A small network was shown many inputs. Here are its activations along a few directions, one row for each input.
Each table varies a few parts of the input and shows all the possible inputs, shuffled.
A made-up example of a description, with smaller parts first: one of 6 places along a line, together with either a single point or (one of 2 separate values, together with one of 5 places around a ring) or one of 11 places around a ring.
Shared parts are said once, and a part with two or three values counts as separate values.

Other details of the inputs vary at random and push rows far along two fixed directions, the same in every table; ignore that.

Table:
r1: 133, 100, -72, -21, 152, 21, 115, 0, 29, -53, -125
r2: 10, 3, -90, 81, -19, 13, 136, 46, 79, -48, -199
r3: -448, -143, 171, 42, 47, -371, -210, -23, -140, 131, 525
r4: 49, 38, 462, -234, -578, -107, -392, -843, -244, -94, 101
r5: -56, -61, -169, 170, 187, -4, 197, 335, 119, 40, -147
r6: 6, 70, -140, -87, -132, 128, 87, 117, 230, -17, -46
r7: -530, -137, 113, 106, -88, -414, -184, -127, -209, 177, 557
r8: -2, -6, -223, 9, 123, 126, 118, 436, 230, 86, 15
r9: 487, 200, 228, -252, -428, 292, -122, -803, -315, -149, -310
r10: 93, 55, -103, -100, -59, 167, 20, 153, 145, 42, -19
r11: 176, 41, -105, -79, -51, 232, -6, 141, 73, 8, -4
r12: 372, 241, 175, -249, -322, 154, -93, -709, -200, -115, -259
r13: -548, -179, 127, 139, -126, -378, -166, -106, -222, 206, 531
r14: 85, 29, 11, -33, 97, 27, 59, 50, 120, -92, -181
r15: -460, -232, 177, 145, -49, -324, -229, 38, -156, 199, 460
r16: -11, -2, -133, 70, 343, -28, 136, 320, 128, -22, -55
r17: 300, 128, -11, -68, -18, 181, 43, -260, -123, -87, -206
r18: 270, 135, 54, -149, -110, 118, 51, -256, 121, -224, -370
r19: 128, -73, -1, 78, 146, 79, 6, 193, -2, -52, -96
r20: 137, -50, -57, 80, 67, 120, 61, 90, -90, -11, -141
r21: -13, -27, -71, 106, 29, 0, 95, 121, 131, -53, -176
r22: -2, -87, -130, 165, 236, 26, 118, 375, 108, 35, -138
r23: 17, -95, -92, 136, 264, -4, 96, 378, 146, 2, -109
r24: -66, 31, -213, 136, 257, -40, 223, 276, 116, 33, -93
r25: -5, -63, -94, 80, 312, -12, 103, 354, 144, -15, -86
r26: -588, -172, 205, -64, -365, -315, -363, -145, -140, 240, 771
r27: 174, 42, -104, -80, -51, 235, -8, 148, 73, 4, -8
r28: 147, 82, 339, -224, -255, 14, -303, -622, -317, -89, 135
r29: 45, -36, -8, 61, 98, 1, 60, 152, 135, -46, -150
r30: 261, 192, 22, -162, -94, 91, 78, -295, 92, -231, -328
r31: -507, -180, 139, 133, -69, -345, -172, -70, -244, 251, 524
r32: -360, -269, 157, 177, 28, -228, -260, 118, -269, 186, 484
r33: 105, 32, -90, 46, 230, 44, 104, 103, -29, -42, -26
r34: 174, -7, 19, -14, 153, 114, 9, 84, -5, -95, -131
r35: -24, 31, -187, -22, 31, 121, 125, 331, 249, 55, -12
r36: 391, 157, 219, -222, -405, 193, -127, -652, -206, -114, -324
r37: 21, 82, -94, 22, 161, -45, 150, 74, 81, -45, -83
r38: 112, 43, -87, 37, 59, 84, 132, -4, -23, 19, -189
r39: -10, 77, -125, 32, 116, -78, 170, 63, 112, -88, -92
r40: -61, 12, -217, 9, 85, 110, 146, 421, 273, 65, -2
Description of these inputs: one of 4 places along a line, together with either one of 2 separate values or one of 8 places around a ring.
Changing only the place on the line of 4 turns r4 into r19. The same change can be made to r7. Which row results?
> r17
Which other rows does r10 become when the choice among 2 separate values takes its other values? List them by row number.
> r8

Table:
r41: 306, 184, -50, -193, -249, 277, 36, -185, 93, -77, -243
r42: 497, 171, -109, -29, 170, 305, 231, -26, 71, -216, -587
r43: 69, 3, 147, -25, 7, -62, -92, -235, -158, -60, -15
r44: -31, -42, -420, 239, 494, 67, 405, 805, 419, -34, -254
r45: -481, -214, 18, 202, 150, -344, -64, 215, -92, 195, 423
r46: 184, 94, 209, -211, -330, 94, -184, -448, -102, -90, -44
r47: 47, 48, 68, -164, -217, 77, -121, -122, 33, 5, 86
r48: 67, 10, 96, -95, -177, 82, -121, -165, -75, -3, 49
r49: 202, 72, 222, -150, -256, 91, -171, -457, -196, -55, -83
r50: -156, -6, -61, -30, -70, -27, 3, 106, 94, 77, 144
r51: 0, 43, 69, -81, -189, 5, -51, -216, -31, -26, 0
r52: -49, 71, 270, -250, -470, -40, -297, -520, -126, 17, 234
r53: -257, -125, 106, 85, -42, -205, -147, -65, -192, 144, 322
r54: -309, -156, -71, 208, 262, -232, 50, 344, 50, 103, 191
r55: -411, -194, -20, 73, 26, -159, -153, 333, -5, 242, 551
r56: -81, -58, 1, 118, 142, -111, 14, 19, -130, 39, 83
r57: 330, 128, -200, 75, 318, 158, 327, 172, 193, -205, -549
r58: 355, 134, 60, -126, -93, 181, 27, -254, 5, -157, -365
r59: 169, 51, -313, 187, 456, 95, 408, 420, 223, -117, -445
r60: -449, -212, -23, 167, 68, -250, -101, 280, -72, 217, 503
Changing only one part turns r47 into r55. The same change can be made to r43. Which row results?
> r42
What do these inputs look like to the network?
> one of 4 places along a line, together with one of 5 places around a ring

Table:
r61: 70, 49, -24, -37, -177, 90, 40, -73, 51, 10, -117
r62: 192, 166, -32, -147, -195, 170, 61, -252, 4, -65, -140
r63: -117, -134, 24, -24, -26, 36, -173, 215, -62, 165, 341
r64: -223, -165, 72, 150, 65, -168, -59, 84, -68, 77, 117
r65: 223, 127, 80, -115, -55, 42, -12, -346, -110, -95, -152
r66: 201, 53, -513, 266, 611, 193, 550, 708, 325, -83, -478
r67: -69, -57, 34, 116, 11, -79, -1, -15, -98, 56, -5
r68: -186, -115, 79, 75, 149, -212, -71, 80, -47, 12, 186
r69: -71, -34, -16, 91, 36, -70, 12, -34, -130, 40, 28
r70: -222, -22, -33, -4, 25, -132, -42, 91, 9, 112, 286
r71: 256, 86, 93, -78, -42, 102, 31, -204, 18, -180, -331
r72: 169, 104, 83, -157, -227, 114, -46, -216, 96, -126, -176
r73: 182, 141, -33, -129, -232, 170, 48, -228, 2, -61, -192
r74: -231, -73, 28, 8, -2, -166, -100, 123, 71, 48, 272
r75: -94, 42, 5, -65, -1, -39, -34, 18, 72, 19, 125
r76: -246, -137, 7, 73, -71, -118, -62, 133, 61, 103, 187
r77: -50, -10, 60, 7, 134, -107, -17, -36, -52, -15, 66
r78: 216, -21, 86, -31, -2, 174, -124, -48, -141, -18, -16
What do these inputs look like to the network?
> one of 2 separate values, together with either a single point or one of 8 places around a ring
Changing only the choice among 2 separate values turns r74 into r68. The same change can be made to r70. Which row results?
> r65
Which other rows does r69 become when the choice among 2 separate values takes its other values? List them by row number.
> r73
